These are the activations of a small neural network, seen along a few directions. Each row is one input.
Each table varies a few parts of the input and shows all the possible inputs, shuffled.
Descriptions start from the smaller parts, as in this example, which fits no table here: one of 8 places around a ring, together with either a single point or (one of 2 separate values, together with one of 4 places along a line) or one of 9 places along a line.
Shared parts are said once, and a part with two or three values counts as separate values.

Other details of the inputs vary at random and push rows far along three fixed directions, the same in every table; ignore that.

Table:
row 1: [-20   7 -10 -40   5  37  21  16  37  -7  65]
row 2: [ -5 -23  36 -12  -5  13  16 -30  -9  -2   7]
row 3: [  7 -35  41  61  24 -27 -10  44 -58 -17 -40]
row 4: [-16   7 -48   1 -22 -24 -18 -26  38  20 -27]
row 5: [  2 -21  41 -11  -6  11  17 -30  -3 -10   4]
row 6: [ -7 -12  -9  22  52 -10 -16  66  -9 -29  30]
row 7: [-23  24 -48 -15 -10 -19 -18 -31  24  10 -39]
row 8: [  8   6  18 -30   4  35  16 -11  -1  -2  12]
row 9: [-10  12 -45  -9 -22 -33 -13 -24  37  18 -29]
row 10: [ 26 -29  45  -1 -30  16  14 -22 -24  19 -14]
row 11: [ 11  -2  -9 -37   0  33   8   5  28   6  62]
row 12: [ -3  -8  -4  20  54  -8 -23  55 -25 -37  12]
row 13: [ 11  -3  19  25  47 -16 -31  44 -50 -18  -5]
row 14: [ 15 -18  39  43  35 -23 -12  43 -61 -15 -38]
row 15: [ -5   4 -10 -40   5  32  18  19  43   5  72]
row 16: [ -4  13 -28   7  62 -10  -7  82  11 -34  67]
row 17: [  4 -30  47   0 -34   9  25 -15 -24  14 -18]
row 18: [ 22 -35  47   9 -39  20  12 -27 -29   8 -20]
row 19: [ -5  26 -58   1  67  -5  -3  94  24 -21 117]
row 20: [-13  30 -35  15 -21 -22  -1 -22  36  34 -32]
row 21: [ 13  27 -44  14 -34 -28  -6 -33  22  27 -22]
row 22: [  6 -37  54  11 -38  14  20 -19 -22   8 -28]
row 23: [-17  18 -39  16  -8 -25 -14 -49  35  15 -21]
row 24: [  2   4  33 -23 -14  27   3 -18 -12 -12   2]
row 25: [ 11 -33  33  41  53 -37 -19  30 -47 -15 -15]
row 26: [ -4 -26  51   1 -29  15  25 -14 -22   8 -26]
row 27: [ -3  -7  37 -12 -16  33  -4 -24 -18 -10  -7]
row 28: [ -7  34 -47   2 -10 -10 -14 -39  20  11 -38]
row 29: [  7  26 -56  63  24 -78 -27  40  -6   8 -26]
row 30: [  9 -20  36  42  30 -25  -9  39 -71 -20 -39]
row 31: [ -8  42 -37  10 -23 -21  -2 -30  24  13 -38]
row 32: [  9  33 -58  42  43 -67 -39  22 -22 -10 -51]
row 33: [ 12   1 -10 -37  -6  29  12   5  27  -7  63]
row 34: [ -1   5 -52   1 -23 -20 -27 -35  28  20 -25]
row 35: [-13   3  -1 -39   8  36  17  16  41  -1  55]
row 36: [  2 -14  45  -2 -26  17  28  -8  -6  -1 -11]
row 37: [  0 -21  54   5 -27  27  16 -24 -26  -6 -37]
row 38: [  2   5  14 -31  -1  33  19 -14 -10  -7  11]
row 39: [ -9   7   5 -41  10  38  11   4  24 -10  36]
row 40: [ -7   7   7 -40   2  33  14   1  20 -22  30]
row 41: [ -4  23 -36  15 -27 -29  -2 -24  31  40 -28]
row 42: [-17  40 -43  -5 -16 -16 -25 -37  14  17 -28]
row 43: [  5  -2 -14 -37  -5  31  11   4  20   1  65]
row 44: [ 20 -28  39  -2 -35  16  17 -23 -31  13 -10]
Each input here is: one of 4 separate values, together with either a single point or (one of 2 separate values, together with one of 5 places along a line).
- The inputs of row 31 and row 30 match in every part but the choice among 4 separate values. If row 24 is changed in the same way as row 31 into row 30, which row does it become? => row 42
- List by row number the other rows that have the choice among 4 separate values in common with row 23. => row 3, row 4, row 6, row 12, row 18, row 22, row 27, row 28, row 34, row 37
- Change only the choice among 4 separate values in row 4. List by row number the other rows that result. => row 9, row 15, row 19

Table:
row 45: [  5  11   2 -22  39  31  -7  16  -8 -27  48]
row 46: [ 23 -27  28  16  12   2   2  54 -44 -17  11]
row 47: [ -8  -5  36   4  40   7   4  40 -36 -35  -6]
row 48: [ 11  -6  -2 -23  31  23  -8  19  -8 -28  52]
row 49: [  8 -13   4  -4   6  15  12  47   3   0  55]
row 50: [ 18 -55  67   3 -73   2  19 -75 -28  38 -67]
row 51: [  9  46 -15 -10 -28  34  29 -25  33  21  49]
row 52: [ -1  -9  12 -58 -47  33  19 -42  19  10 -16]
row 53: [ -1 -75  74   5  19  -2 -13  -3 -47 -27 -34]
row 54: [-26   7 -18 -41 -12  22  19 -11  65   6  36]
row 55: [-17  30 -42  36  53 -45 -46   8 -15 -23 -35]
row 56: [  0  27 -45  25  40 -49 -38  34 -18  -4 -42]
row 57: [-12  23 -74  -7  11 -33 -39 -23  38  14   0]
row 58: [  0  16 -26  29 -24 -42 -27 -19 -15  25 -92]
row 59: [ -4 -31  18 -35 -31   2   1 -29   3  16 -38]
row 60: [ -9  56 -46  47  -6 -36  -4 -25  19  20 -24]
row 61: [ -3  -3  37  24  23  10  11  47 -37 -26   2]
row 62: [ -4   2  -1   6 -26   9  29 -25  40  22  33]
row 63: [ -8 -16   5   9   8   3  13  38  17  -3  34]
row 64: [ 18  18 -11  -4 -35  17  24 -26  20  19  33]
- The inputs of row 64 and row 52 match in every part but one. If row 62 is changed in the same way as row 64 into row 52, which row does it become? => row 54
- What is each input in this table made of? => one of 4 places along a line, together with one of 5 places along a line
- Change only the place on the line of 5 in row 49. List by row number the other rows that result. => row 46, row 58, row 61, row 63
- Change only the place on the line of 5 in row 53. List by row number the other rows that result. => row 45, row 48, row 55, row 57
